Each row below holds a small network's activations on one input, seen along a few directions.
Each table varies a few parts of the input and shows all the possible inputs, shuffled.
A made-up example of a description, with smaller parts first: line(4) and (point or ring(9) or (values(3) and ring(5))).
Shared parts are said once, and a part with two or three values counts as separate values.
In the rows, 128 means zero.

Other details of the inputs vary at random and push rows far along two fixed directions, the same in every table; ignore that.

A family of inputs:
x1: [147 104 127  80  94  98 154 174 147 119 196 172 156 125]
x2: [119 135  96 141 135 174 111 108 165 134  99  84 132 106]
x3: [124 159 182 133 152 108 136 148 100 119 113 157  97 108]
x4: [113 115  99 161 111 143 115  80 163 144  91  87 135 140]
x5: [116 150 211 124 167  88 119 143  45 129  98 155  87 113]
x6: [148  91 101  80  57  85 192 156 192 132 210 192 185 158]
x7: [140 147 186 126 157  66 115 157  75 129 105 152  79 130]
x8: [104 106 109 146 129 181 108 107 139 122 113  82 145 104]
x9: [ 97  95 101 150 124 150 115  76 143 149  99  94 150 140]
x10: [107 159 208 133 161 110 129 145  59 124 102 160  99 109]
x11: [118 113  93 155 134 184 118  95 127 119 125  84 134 136]
x12: [136 125 130  94 104 120 158 158 137 114 190 182 159 142]
x13: [131 139  86 150 133 174 114  99 154 131 101  86 130 122]
x14: [124 132  95 152 111 145 121  80 169 159  82  82 130 138]
x15: [120 125  93 157 132 173 109  97 149 118 110  88 134 123]
x16: [124 133  84 166 133 173 114  93 141 117 122  85 135 134]
x17: [128 145 175 135 149 118 143 140  73 117 119 159  99 124]
x18: [122  80  97 136 130 152  86 110 131 135 112  71 138 123]
x19: [151 121 117  81  94  89 151 176 171 116 193 173 151 130]
x20: [126 138 214 122 174  70 110 147  35 134  95 153  80 125]
x21: [169 146  84  99  90 118 176 159 179 119 204 171 164 148]
x22: [123 127  89 135 132 156  96 110 158 137  96  75 124 114]
x23: [167 122 101  71  92  75 149 184 178 131 187 169 150 144]
x24: [117 165 194 145 174 119 133 128  42 123 110 159  79 139]
Each input here is: line(4) and (point or line(5)).
Changing only the line(4) part turns x17 into x15. The same change can be made to x8. Which row results?
> x3
Start at x24 and move only the line(5) part, one step at a time. The first step leads to x12. Which rows follow, in order?
> x10, x5, x20
Which other rows does x21 become when the line(5) part takes its other values? List them by row number.
> x2, x13, x22, x23
Which other rows does x14 become when the line(4) part takes its other values? List them by row number.
> x4, x6, x9

A family of inputs:
x25: [138 129 112 127 124 113 116 125 144 138 116 117 123 142]
x26: [111 185 165 179 180 130 120  86  83 157  27 106  61 119]
x27: [144 130 174  86 122  91 151 184 107 114 175 187 124 115]
x28: [108  90  94 127 121 165  83 110 158 129 115  70 156 113]
x29: [124 187 186 181 194 135 103 103  39 130  52 104  58 120]
x30: [109  83  84 138 118 166  93 108 165 118 132  74 165 112]
x31: [111 109 151 119 134 122 107 129  96 132 116 119 133 126]
x32: [121 105 154 121 136 125 127 136  92 118 137 146 127 129]
x33: [134 112 173  91 120  70 153 171  96 118 178 198 141 137]
x34: [133  94  50 138  99 155 110  99 198 131 139  76 164 142]
x35: [130 150 111 158 114 139 151 102 154 132 111 125 117 134]
x36: [134 138 178  86 140  89 158 182  80 109 191 212 124 140]
x37: [120 139 150 124 153 136 122 150 100 102 138 141 117 117]
x38: [103  80  91 125 124 174  94 103 134 137 126  69 161 119]
x39: [143 115 152  96 105  91 162 185 131 103 191 188 142 122]
x40: [156 157 121 107  96 102 186 147 167 136 158 187 137 140]
x41: [ 96 155 216 173 211 128  74 108  15 139  20  88  48  86]
x42: [124 125  55 140  97 163 123  87 216 147 110  83 157 146]
x43: [113  76  91 117 116 178 105 112 144 126 148  86 164 126]
x44: [162 132 128 111  98  87 170 163 147 121 175 177 133 144]
x45: [157 149 141 100 124  77 155 162 126 136 145 171 114 136]
x46: [131 154  72 154 109 183 139  92 179 130 130 101 161 136]
x47: [129 146 112 145 112 119 143 105 164 138 122 129 124 143]
x48: [140 131 110 132 125 133 127 123 137 133 119 119 120 128]
Changing only one part turns x26 into x38. The same change can be made to x35. Which row results?
> x32
Describe the family of inputs behind these rows.
> line(4) and (point or ring(5))
List by row number the other rows that have the line(4) part in common with x34.
> x25, x29, x44, x45, x48
Which other rows does x30 become when the ring(5) part takes its other values? List them by row number.
> x27, x28, x39, x41
Which other rows does x29 become when the line(4) part takes its other values? List them by row number.
> x36, x37, x46
